Each row below holds a small network's activations on one record, seen along a few directions.
Records have a field called L. Each example row is followed by its value.
The largest differences between rows may come from other fields.
In the rows, zero is written as 500.
Random noise pushes rows far along 8 fixed directions. That doesn't count. These rows show it; they differ only by the noise:
[444 410 294 538 550 573 560 371 395 532 412 618 421 468 333 603 507 360
 400 547 360 493 516 462 586 760 632 403]
[528 294 372 798 585 509 517 325 497 423 266 681 507 371 369 361 755 437
 476 350 590 414 746 409 601 537 544 562]
[688 449 257 596 439 366 618 459 478 607 314 574 617 404 376 487 495 417
 560 466 396 563 531 455 443 681 622 375]
[328 502 710 519 676 726 357 486 588 405 579 384 354 474 613 504 573 476
 397 491 607 422 596 601 611 423 418 654]
[725 435 325 555 487 398 609 423 457 561 452 557 597 357 500 458 539 454
 593 421 454 550 546 552 375 616 564 473]
[331 652 691 368 573 643 506 583 599 527 522 379 508 520 591 544 411 568
 493 623 446 494 466 574 519 532 474 538]
[336 413 562 536 661 650 618 370 467 412 408 628 511 423 525 481 657 594
 499 492 515 389 616 452 478 539 464 583]
[376 492 645 490 485 493 569 504 589 445 694 679 654 627 527 345 565 751
 631 542 510 486 658 571 601 459 617 724]
[443 425 485 560 590 615 537 473 527 516 342 499 470 408 529 528 518 431
 475 464 484 470 564 469 466 603 516 496]
[313 501 434 493 564 610 581 400 447 502 413 628 475 522 340 557 522 489
 421 619 365 459 526 453 639 704 599 455]

[423 592 675 372 517 435 598 695 627 457 470 335 676 638 566 689 432 767
 550 622 484 496 420 331 300 346 380 364]  l1
[657 349 428 434 646 550 638 311 259 458 542 610 452 273 753 475 670 524
 606 303 544 414 433 542 194 419 290 573]  l7
[569 494 548 500 449 499 369 632 576 562 481 362 450 492 599 505 355 375
 495 427 521 559 460 561 508 468 499 520]  l6
[475 320 523 690 456 435 367 628 631 438 567 469 498 679 468 522 572 520
 458 419 690 479 635 341 578 323 571 531]  l5
[454 306 264 614 555 596 486 427 380 535 240 520 280 414 362 677 459 201
 307 450 455 501 489 346 506 690 542 319]  l9
[659 409 360 532 401 241 509 466 425 451 742 597 581 670 318 585 556 575
 487 556 511 532 512 435 549 432 587 444]  l6
[458 473 433 687 498 401 454 479 499 411 314 557 566 594 258 459 718 579
 428 494 615 394 581 291 693 326 447 421]  l5
[462 474 454 485 517 454 474 597 456 524 372 414 466 587 399 711 465 453
 396 515 483 505 388 287 464 407 453 268]  l10
[443 492 637 354 646 602 453 518 479 435 733 351 421 551 626 666 491 581
 470 541 537 467 437 549 393 368 381 530]  l3
[227 485 564 360 629 586 593 501 396 421 387 490 473 623 416 750 557 624
 359 626 457 385 383 208 455 395 340 308]  l9
[628 565 584 496 517 452 602 425 534 458 545 539 661 352 595 283 613 648
 648 451 526 508 589 646 419 454 460 674]  l3
[469 289 525 652 582 479 494 498 565 363 514 494 523 555 471 630 639 560
 436 441 651 414 633 336 397 362 486 497]  l8
[489 581 599 518 370 448 356 714 668 577 451 393 542 644 497 477 311 473
 506 524 479 574 475 481 642 459 567 486]  l6
[700 646 567 465 583 307 378 574 562 409 539 155 551 527 473 660 590 568
 428 544 625 489 403 442 407 137 226 319]  l4
[519 440 641 470 564 486 443 565 524 370 755 442 521 590 644 522 539 633
 535 451 624 490 536 571 403 269 420 627]  l8
[462 444 525 531 533 505 442 484 466 452 531 593 476 552 506 439 618 544
 504 401 574 435 518 461 586 340 426 579]  l7
[617 520 323 526 491 458 360 484 418 526 445 445 382 480 379 604 469 277
 401 467 474 539 402 480 606 541 477 353]  l2
[251 639 643 263 570 715 681 469 398 547 420 566 514 479 589 507 435 613
 532 641 351 424 380 485 410 582 433 492]  l10
[587 634 583 646 389 544 358 681 802 643 267 210 514 350 559 371 327 263
 490 439 535 602 549 633 526 636 601 531]  l8
[599 504 498 466 552 485 670 433 444 479 472 538 618 339 642 460 580 609
 648 468 475 494 502 529 270 527 414 517]  l5
[525 393 448 711 451 438 393 603 597 572 195 505 517 498 441 408 519 388
 480 356 586 510 606 332 571 431 559 443]  l10
[787 199 264 624 518 317 454 423 400 379 742 487 440 565 454 729 636 417
 437 385 613 532 556 425 308 387 495 405]  l4
[623 380 463 535 417 409 520 585 527 543 613 547 566 529 569 530 420 512
 575 425 520 575 533 527 379 517 597 511]  l3
[601 695 493 525 436 221 435 384 429 365 693 644 648 641 235 303 755 746
 552 617 576 444 527 536 802 213 394 570]  l2
[368 403 538 388 593 497 477 516 407 431 710 539 450 673 492 692 518 633
 460 549 540 441 424 392 488 305 398 452]  l7
[457 621 412 396 414 492 475 517 456 591 567 572 465 603 417 478 330 441
 494 617 362 580 414 566 659 643 622 485]  l2
[512 580 450 300 392 358 718 447 355 533 715 696 656 592 452 497 475 723
 611 647 346 562 416 528 415 588 601 466]  l9
[474 506 633 475 522 501 691 427 558 420 578 594 650 459 607 345 613 754
 658 513 528 472 606 562 399 482 514 668]  l1
[639 411 404 620 450 332 507 483 534 451 624 523 541 538 412 486 583 545
 530 466 574 532 616 524 500 500 617 511]  l1
[456 490 582 343 563 600 567 473 458 473 688 464 451 448 714 589 449 540
 546 531 450 499 465 643 284 596 482 588]  l4

Which value of L does each new row have?
[496 671 592 495 540 398 681 311 492 398 450 620 727 359 432 304 733 769
 609 587 490 439 593 562 492 466 406 568]  l4
[509 302 472 703 548 619 429 490 589 489 364 493 390 390 527 436 522 322
 468 335 563 479 662 482 512 561 573 587]  l3
[575 614 473 472 484 383 489 530 557 501 575 341 533 527 420 559 472 520
 458 605 479 544 466 520 510 537 521 401]  l1
[534 560 523 588 605 536 299 373 484 383 658 395 357 414 444 447 672 412
 365 476 626 468 573 680 720 433 447 569]  l5
[594 550 588 534 581 433 511 474 457 429 386 426 563 405 583 452 693 599
 549 423 621 431 495 411 396 249 231 449]  l9
[639 575 415 470 408 322 528 677 574 563 473 326 590 614 392 679 340 520
 508 593 429 581 412 407 373 497 529 251]  l1
[532 402 496 569 464 474 495 500 592 469 614 541 500 554 506 449 508 525
 534 474 521 541 612 543 538 519 625 599]  l1
[473 367 358 535 569 552 619 341 367 452 439 617 438 411 464 528 581 435
 481 470 444 461 541 496 411 677 543 495]  l4
[711 597 363 649 283 307 364 563 563 617 444 544 561 522 301 277 405 344
 563 454 444 629 539 579 749 558 679 485]  l10
[633 650 587 370 517 525 585 464 469 552 501 461 558 299 695 372 474 552
 656 456 478 485 399 662 337 470 352 575]  l7
